Each row below holds a small network's activations on one input, seen along a few directions.
In each table, some parts of the input vary, and every possible input appears once, in random order.
A made-up example of a description, with smaller parts first: one of 3 separate values, together with either a single point or one of 9 places around a ring or (one of 4 places along a line, together with one of 8 places around a ring).
Shared parts are said once, and a part with two or three values counts as separate values.
In the rows, 128 means zero.

Other details of the inputs vary at random and push rows far along three fixed directions, the same in every table; ignore that.

Table:
x1: [131 146 120 127 120 105 122 166  91 123 143 128]
x2: [127  68  63 105 122 147 147 144 155 104 111  84]
x3: [145 149 130 113 124 111 123 162  99 120 155 120]
x4: [142 112 152 117 103 130 166 129 127 132 123 129]
x5: [135 135 153 111 104 123 130 146 108 145 148 127]
x6: [128 141 125 113 130 128 112 177 100 132 150 131]
x7: [137 142 108 143 143 124 106 130 133 110 145 134]
x8: [130 113  36 107 188 126 114 139 137  76 120 100]
x9: [125 117 144 123 110 150 163 144 128 142 118 130]
x10: [130 176 159 161 123 130  98 123 120 145 162 152]
x11: [130 104 151 132  99 134 151 145 148 127 122 140]
x12: [109 129 133 151 131 136 139  57 147 142 105 142]
x13: [119 140 142 149 157 128 102  71 155 134 112 138]
x14: [141 135 131 121 126 115 103 172  99 133 143 117]
x15: [110 156 120 142 157 105  92  93 128 119 131 146]
x16: [133 108 160 111 104 123 159 132 135 127 120 133]
x17: [127 115 133 138 126 146 143  95 147 143 102 112]
x18: [105 110 122 128 113 140 140  88 138 149 107 122]
x19: [135 157 123 149 165 120  91  98 129 125 131 133]
x20: [121 107 154 119 116 138 159 147 137 132 113 143]
Each input here is: one of 4 places along a line, together with one of 5 separate values.
Which other rows does x12 become when the choice among 5 separate values takes its other values? List them by row number.
Answer: x4, x7, x8, x19

Table:
x21: [108 115 176 128 111 149 171  81 177 145 109 151]
x22: [140 158 170 145 143 141  93  93 143 148 134 133]
x23: [154 145 138  86 121 111 133 221  90 101 164 125]
x24: [121  98 115 100 123 157 183 148 137 124 110 106]
x25: [117 136  75 140 188 115  76  98 132  92 133 145]
x26: [141  87 126 129  97 132 175 112 166 117 113 117]
x27: [150 142 131 106 122  90 135 213  58 121 145 110]
x28: [164 125 145 115 120  91 112 233 105 107 152 124]
x29: [105  86 119 106  92 130 159 106 132 146  98  96]
x30: [127 142  90 132 119 124  98 127 121 122 161 109]
x31: [144 148 179 149 110 104 104 216  94 126 152 153]
x32: [102 156  79 133 188 120  87 107 146  82 136 135]
x33: [132  86 130 128 123 163 162 129 151 144  94  95]
x34: [127  68  58  96 126 137 124 172 143 107 112  65]
x35: [105 103 119 118 114 159 180 128 153 133  94 128]
x36: [ 98 180 224 181 113 118 116  48 125 174 120 186]
x37: [114  72 114 107  97 154 154 112 139 149 112 119]
x38: [116 186 170 156 127 105 105 113  93 160 132 161]
x39: [132 136  79 125 190 106  76  92 142  97 141 140]
x40: [152 169 234 125  78 100 139 163  71 166 150 158]
x41: [128  97 108 142  96 152 177 119 149 134 100 118]
x42: [120 112 174 130 104 115 162  82 147 147  97 137]
x43: [127 159 135 144 161 139  99  90 112 150 145 152]
x44: [119 146  61 136 188 125  79 102 124 112 130 139]
x45: [126  81 112 130 115 154 160 149 153 136  83 106]
x46: [137  96 116 133 105 157 182 112 143 135 112 102]
x47: [171 124 132  92 120 105 123 214  75 111 161 135]
x48: [ 96 156  66 111 171 131  75 102 139 108 153 111]
x49: [124 152  70 158 170 113  84  96 142  83 143 126]
x50: [141 179 195 163 109 142 118  61 136 162 153 158]
What is each input in this table made of?
Answer: one of 5 separate values, together with either a single point or one of 5 places around a ring
Changing only the choice among 5 separate values turns x36 into x49. The same change can be made to x27. Which row results?
Answer: x46
Start at x25 and move only the place on the ring of 5, one step at a time. The first step leads to x39. Which rows follow, in order?
Answer: x47, x43, x44
Which other rows does x23 become when the place on the ring of 5 takes its other values? List them by row number.
Answer: x21, x24, x32, x35
Which other rows does x34 become when the choice among 5 separate values takes its other values? List them by row number.
Answer: x29, x30, x37, x48
